These are the activations of a small neural network, seen along a few directions. Each row is one input.
Each table varies a few parts of the input and shows all the possible inputs, shuffled.
A made-up example of a description, with smaller parts first: one of 2 separate values, together with either a single point or one of 9 places along a line or (one of 6 places along a line, together with one of 8 places around a ring).
Shared parts are said once, and a part with two or three values counts as separate values.

A family of inputs:
r1: [4.674,-0.699,2.132,0.894,4.457,-3.456,-3.022,7.111,-3.108,3.294,1.072,8.737]
r2: [-0.190,-2.886,-2.068,-2.419,1.684,-1.689,2.317,-2.085,-3.074,-3.418,8.377,1.536]
r3: [-1.751,-2.680,-1.359,-4.415,-1.812,-3.231,1.308,-3.218,2.917,-4.348,-2.075,0.107]
r4: [5.362,3.389,0.561,-0.523,7.139,-1.392,-6.943,7.560,-2.307,2.035,-4.563,0.809]
r5: [-0.995,-5.162,-1.247,-5.649,-5.318,-2.419,-1.406,2.164,-7.814,-3.196,-2.167,-0.977]
r6: [-1.719,1.863,0.139,2.135,2.652,3.303,-2.102,-1.644,5.549,1.247,0.061,-6.254]
r7: [-2.579,-1.979,1.410,-0.389,-4.265,1.759,-0.792,-2.857,6.584,-1.771,-2.636,0.464]
r8: [0.757,0.459,-3.537,-3.514,4.572,0.174,-1.701,-2.180,-2.561,-4.719,2.642,-6.332]
r9: [4.472,-0.701,1.767,-2.671,0.262,-2.964,-5.599,6.482,-1.218,-1.228,-7.250,7.470]
r10: [0.039,-1.470,-2.296,-3.373,1.630,-0.887,-2.867,2.932,-9.242,0.125,0.436,-7.564]
r11: [-1.621,-2.475,-1.409,-0.845,2.206,-3.692,3.797,-2.364,1.264,0.168,6.348,1.277]
r12: [-2.723,-1.832,1.245,3.382,-0.071,1.321,1.647,-2.046,4.810,2.585,5.744,1.746]
r13: [-0.669,1.110,3.550,3.190,-7.594,2.007,-0.489,-2.665,3.058,-0.996,-3.671,1.567]
r14: [0.087,7.496,-0.465,4.413,2.259,5.248,3.326,0.252,3.612,4.555,-5.263,-2.924]
r15: [-0.741,1.254,3.481,6.848,-3.364,1.542,2.017,-1.908,1.340,3.394,4.711,2.837]
r16: [-0.705,-5.161,-0.798,-2.119,-1.174,-2.815,1.303,2.924,-9.698,1.308,6.109,0.202]
r17: [-0.731,3.500,0.523,5.803,-0.487,3.177,7.010,-0.262,2.892,5.897,0.412,5.023]
r18: [0.178,5.120,2.374,5.521,-0.691,3.578,-1.741,-1.391,2.070,2.093,-0.966,-5.164]
r19: [-0.402,-3.090,-2.077,-6.032,-2.283,-1.251,-0.229,-2.968,-1.459,-7.896,-0.058,0.381]
r20: [-0.159,3.066,0.844,1.698,-4.856,3.508,4.324,-1.436,4.563,2.014,-7.888,3.682]
r21: [-0.586,0.876,-2.770,-1.935,5.053,-1.822,-0.156,-2.401,1.824,-1.143,0.625,-6.623]
The inputs of r20 and r14 match in every part but one. If r3 is changed in the same way as r20 into r14, which row does it become?
> r21
What is each input in this table made of?
> one of 3 separate values, together with either a single point or one of 6 places along a line
Which other rows does r11 become when the place on the line of 6 takes its other values? List them by row number.
> r2, r12, r15, r16, r17

A family of inputs:
r22: [0.366,-0.682,-0.077,-2.687,-3.076,-1.359,-2.230,-1.111,-2.609,-2.349,-1.161,-2.970]
r23: [2.019,1.187,0.411,2.198,2.182,-1.785,0.167,2.811,-3.725,1.317,0.988,2.950]
r24: [-1.165,-3.678,0.256,-1.080,-3.420,-2.500,-0.188,0.453,-2.910,0.675,3.273,1.937]
r25: [-1.786,6.558,2.212,7.411,0.162,5.775,3.328,-2.165,7.762,5.231,-0.132,-2.081]
r26: [2.553,0.306,0.261,-1.599,0.279,-0.112,-2.062,2.221,2.059,-1.463,-3.832,5.838]
r27: [-1.140,-1.747,-2.681,-1.008,1.726,-1.195,4.249,-4.125,-1.391,-1.673,6.126,-0.707]
r28: [-0.720,5.243,2.743,9.160,-1.315,5.031,4.172,-3.733,6.866,5.331,0.826,1.717]
r29: [0.477,1.549,-1.135,-0.073,2.756,-0.988,-2.592,3.179,-2.104,0.457,-4.015,-1.960]
r30: [-2.143,5.397,1.275,6.907,-0.648,5.727,1.624,-3.254,8.475,4.442,-4.052,-3.327]
r31: [0.535,-1.570,0.136,-1.974,-3.185,1.457,-0.077,1.850,-3.529,-1.280,-2.794,2.158]
r32: [2.266,1.486,-1.135,-1.137,5.000,-0.315,-4.053,2.373,1.662,0.945,-4.082,-0.122]
r33: [-1.121,5.478,3.094,5.842,-3.972,4.882,2.845,-4.382,9.009,2.658,-5.170,-1.159]
r34: [-2.643,2.684,3.403,7.415,-4.464,3.701,4.865,-2.809,8.699,5.763,-0.904,3.818]
r35: [-0.387,-0.758,-1.982,-1.515,0.180,-0.466,-3.351,0.025,-2.980,-0.690,0.010,-5.268]
r36: [0.965,2.676,-0.156,0.473,3.648,-0.960,-0.792,4.333,-2.742,1.289,-0.090,-0.760]
r37: [0.271,-1.441,0.984,0.494,-1.032,-3.131,0.890,3.752,-1.899,1.789,-0.705,4.949]
r38: [-2.678,-2.315,-2.712,-3.712,-2.311,-0.127,3.380,-4.014,0.544,-4.878,1.384,0.433]
r39: [-0.045,0.372,-0.981,-0.953,1.068,-0.395,-1.680,1.148,-3.669,0.147,3.900,-3.994]
r40: [1.376,-0.445,0.569,-2.527,-1.921,0.344,-0.734,1.101,-3.525,-0.563,-4.150,-1.654]
r41: [2.741,2.661,-0.134,-0.580,5.856,-0.282,-2.244,3.528,0.987,1.802,-0.166,1.084]
r42: [-0.009,-3.389,0.884,-0.941,-2.342,-0.877,1.465,2.659,-3.800,2.521,0.287,3.173]
r43: [-1.876,-0.333,-3.312,-2.618,3.130,-0.410,3.465,-2.489,-0.309,-1.820,5.161,-4.545]
r44: [0.521,-0.459,-1.307,-1.340,1.280,1.204,-1.919,2.178,-3.964,1.183,-3.051,-3.855]
r45: [-0.516,-1.061,0.162,-0.994,3.214,-0.660,-2.170,0.482,-0.449,-1.652,4.766,-3.637]
r46: [0.903,0.722,-0.311,-0.805,2.206,1.235,-0.172,3.322,-4.656,2.012,0.883,-2.594]
r47: [3.824,1.135,0.468,1.198,4.348,-1.116,-1.295,2.080,0.034,1.838,0.905,4.835]
r48: [-0.520,-1.812,-0.497,-2.133,-4.345,-0.233,-1.635,-0.365,-2.641,-3.073,0.211,0.870]
r49: [2.045,-1.480,1.049,-0.493,1.096,-2.451,-0.516,3.077,1.808,2.350,-0.820,6.856]
r50: [1.532,1.514,0.665,-1.235,-0.524,-1.914,-1.351,2.132,-1.660,-1.315,-5.079,0.158]
r51: [-0.082,-2.141,1.062,-2.708,-0.912,-1.633,-2.732,-1.798,0.634,-4.183,-0.284,-2.658]
r52: [-1.443,-1.355,-2.372,-4.259,-0.983,-1.340,2.905,-4.799,0.797,-4.320,0.133,-3.544]
r53: [1.847,-0.788,0.278,0.859,0.803,0.436,0.730,1.751,-5.614,2.010,1.990,1.169]
r54: [0.773,0.367,0.204,-0.623,-1.833,-0.814,-0.660,2.916,-1.645,-2.033,-3.750,3.938]
r55: [-0.827,-2.202,-0.847,-1.534,2.328,-0.754,-3.840,-0.655,0.271,-2.508,0.861,-4.912]
r56: [-1.692,-5.089,1.429,-1.054,-1.344,-2.726,-0.709,-0.125,0.196,-1.081,4.102,2.293]
r57: [3.363,1.473,0.691,-2.240,1.697,-1.257,-2.812,1.344,2.181,-0.816,-5.198,2.031]
r58: [-2.015,4.431,2.669,6.453,-5.346,6.044,3.423,-3.606,8.918,1.973,-3.879,2.719]
r59: [0.217,-2.516,0.781,0.658,1.788,-1.464,-1.368,-1.134,-1.491,-1.580,5.833,0.179]
r60: [-3.307,-4.187,-1.996,-2.765,-1.389,-2.417,4.837,-3.182,0.199,-1.132,4.359,1.450]
r61: [-2.191,-1.489,-4.338,-3.065,2.253,-0.481,1.790,-3.586,0.437,-2.728,1.318,-5.869]
r62: [0.771,-1.091,-0.390,0.706,-0.377,-1.203,-0.813,-0.433,-4.701,0.237,4.945,-0.178]
r63: [-1.058,-3.215,0.679,-2.121,-2.262,-0.473,-2.144,-0.948,0.476,-4.835,1.049,1.241]
What is each input in this table made of?
> one of 6 places around a ring, together with either a single point or one of 6 places along a line
The inputs of r45 and r59 match in every part but the place on the ring of 6. If r25 is changed in the same way as r45 into r59, which row does it become?
> r28
The inputs of r37 and r50 match in every part but the place on the ring of 6. If r60 is changed in the same way as r37 into r50, which row does it become?
> r52
Which other rows does r46 become when the place on the line of 6 takes its other values? List them by row number.
> r36, r39, r41, r43, r45
A walk changes only the place on the line of 6. It starts at r26 and steps to r54. List the rest of the walk in order.
> r31, r48, r63, r38
List by row number the other rows that have the place on the ring of 6 in common with r61.
> r29, r30, r32, r35, r44, r55

A family of inputs:
r64: [1.381,-0.694,-0.896,-1.481,3.871,-2.302,-1.249,1.839,-4.277,2.279,1.382,-3.042]
r65: [2.155,0.301,-0.735,-2.953,3.372,-1.263,-5.423,1.219,-0.487,-3.720,0.456,-1.986]
r66: [1.741,0.927,-0.325,-0.394,3.144,-0.077,-4.297,2.386,-4.008,-0.688,3.237,-3.185]
r67: [0.146,2.721,1.881,4.680,-1.066,0.144,3.506,-0.794,1.437,2.517,2.042,2.851]
r68: [1.601,0.121,0.265,-2.041,-0.803,0.174,-4.988,1.978,-3.906,-2.943,-0.960,-3.939]
r69: [0.545,2.047,1.557,2.106,-0.769,-0.958,2.383,-1.872,4.943,-0.656,-0.682,3.982]
r70: [1.407,-2.451,-1.326,-3.752,-1.708,0.213,0.651,0.714,-5.352,-1.790,-1.678,0.900]
r71: [0.855,-0.986,-0.156,-0.302,0.780,-3.441,0.866,1.229,-5.123,-0.473,3.902,2.228]
r72: [-0.942,-0.395,3.296,4.286,-1.668,1.605,0.463,0.295,3.046,4.016,3.008,3.016]
r73: [-0.244,3.555,2.048,3.611,-1.720,4.059,-2.603,-0.965,1.699,0.045,-3.660,-2.526]
r74: [1.689,-1.251,-1.484,-3.979,4.080,-3.444,-2.563,0.667,-0.775,-0.856,-1.399,-1.729]
r75: [0.827,2.101,-0.258,2.930,0.307,3.415,3.834,-0.835,1.120,3.560,0.728,2.158]
r76: [0.972,3.252,1.553,2.773,2.423,2.513,-2.557,-1.103,5.458,-1.085,-2.044,-1.188]
r77: [1.821,-2.034,-2.424,-4.778,2.401,-1.245,0.050,-0.022,-1.944,-2.630,-0.158,2.933]
r78: [-0.020,-4.489,0.750,-0.102,0.176,-2.137,-2.185,2.417,-3.488,0.927,4.687,2.313]
r79: [0.512,3.963,1.644,5.406,2.020,3.599,-1.642,-0.070,2.010,2.143,0.756,-2.304]
r80: [-0.572,2.301,2.132,2.856,-5.033,0.531,2.417,-1.625,1.318,0.507,-2.179,2.524]
r81: [0.386,2.869,0.381,3.972,2.084,1.179,1.102,-0.419,2.071,5.342,-0.732,-2.200]
r82: [-1.457,3.070,-0.391,3.586,1.182,2.151,3.160,1.807,2.086,3.561,-0.323,-0.052]
r83: [-3.503,-2.595,-2.306,-2.550,0.266,-0.465,2.510,-6.394,3.384,-4.578,4.416,-4.540]
r84: [0.210,1.599,-0.088,1.161,-3.724,3.830,2.746,-1.625,1.054,1.524,-3.506,1.802]
r85: [-1.196,2.510,-0.621,0.887,1.524,1.072,1.982,0.663,5.545,0.445,-3.007,1.117]
r86: [0.795,2.196,0.229,1.340,2.399,0.106,0.023,-1.471,5.580,2.132,-3.464,-1.049]
r87: [-0.759,-0.455,-1.726,-1.766,3.097,-1.293,0.685,3.893,-4.441,0.477,1.655,-0.703]
r88: [0.658,-1.876,0.092,-1.764,-3.248,-3.172,0.031,0.745,-5.028,-2.701,-0.322,1.566]
r89: [-0.180,-5.367,1.181,-1.616,-3.796,-1.866,-2.961,2.014,-3.389,-1.311,0.518,1.574]
r90: [-2.113,2.704,-0.207,1.725,-2.858,2.528,2.012,1.031,2.019,1.543,-4.484,-0.390]
r91: [0.320,-4.934,-0.094,-2.605,0.236,-3.362,-3.617,1.278,0.106,-2.100,2.052,3.569]
r92: [-1.746,-0.766,3.677,2.461,-5.443,2.056,-0.527,-0.581,2.774,1.972,-1.320,2.744]
r93: [-4.396,-2.441,-1.838,-1.835,-4.103,1.037,2.507,-5.974,-0.045,-3.363,3.073,-6.241]
r94: [-0.952,-1.270,-1.189,-3.404,-0.812,-0.979,-0.058,3.413,-4.393,-1.755,-2.583,-1.387]
r95: [-3.791,-1.728,-2.209,-0.185,-0.268,0.580,3.502,-5.254,0.057,-1.229,7.414,-5.778]
r96: [-0.219,2.470,0.542,2.209,-1.955,1.557,-0.047,-1.188,1.998,3.262,-4.961,-2.522]
r97: [1.256,1.377,-0.571,0.385,0.605,2.337,2.731,-1.899,4.634,0.366,-2.020,3.285]
r98: [1.374,-1.549,-0.359,-3.090,-0.106,-2.028,-1.916,1.482,-4.156,-0.006,-2.843,-3.810]
r99: [1.187,-1.426,-0.976,-2.843,0.843,-4.648,-0.526,0.062,-1.563,-3.524,1.217,3.515]
r100: [-0.624,-0.876,-2.258,-4.409,3.356,-2.432,-0.670,2.638,-1.001,-2.570,-1.074,0.634]
r101: [1.510,-1.530,-1.751,-2.234,2.249,-0.085,1.375,1.141,-5.462,0.466,2.573,1.645]
r102: [-0.631,-0.972,2.959,1.707,-1.332,0.512,-0.705,-0.822,6.499,0.893,0.285,4.213]
The inputs of r74 and r64 match in every part but one. If r85 is changed in the same way as r74 into r64, which row does it become?
> r82
What is each input in this table made of?
> one of 3 separate values, together with either a single point or (one of 2 separate values, together with one of 6 places along a line)
Which other rows does r91 become when the choice among 2 separate values takes its other values? List them by row number.
> r102
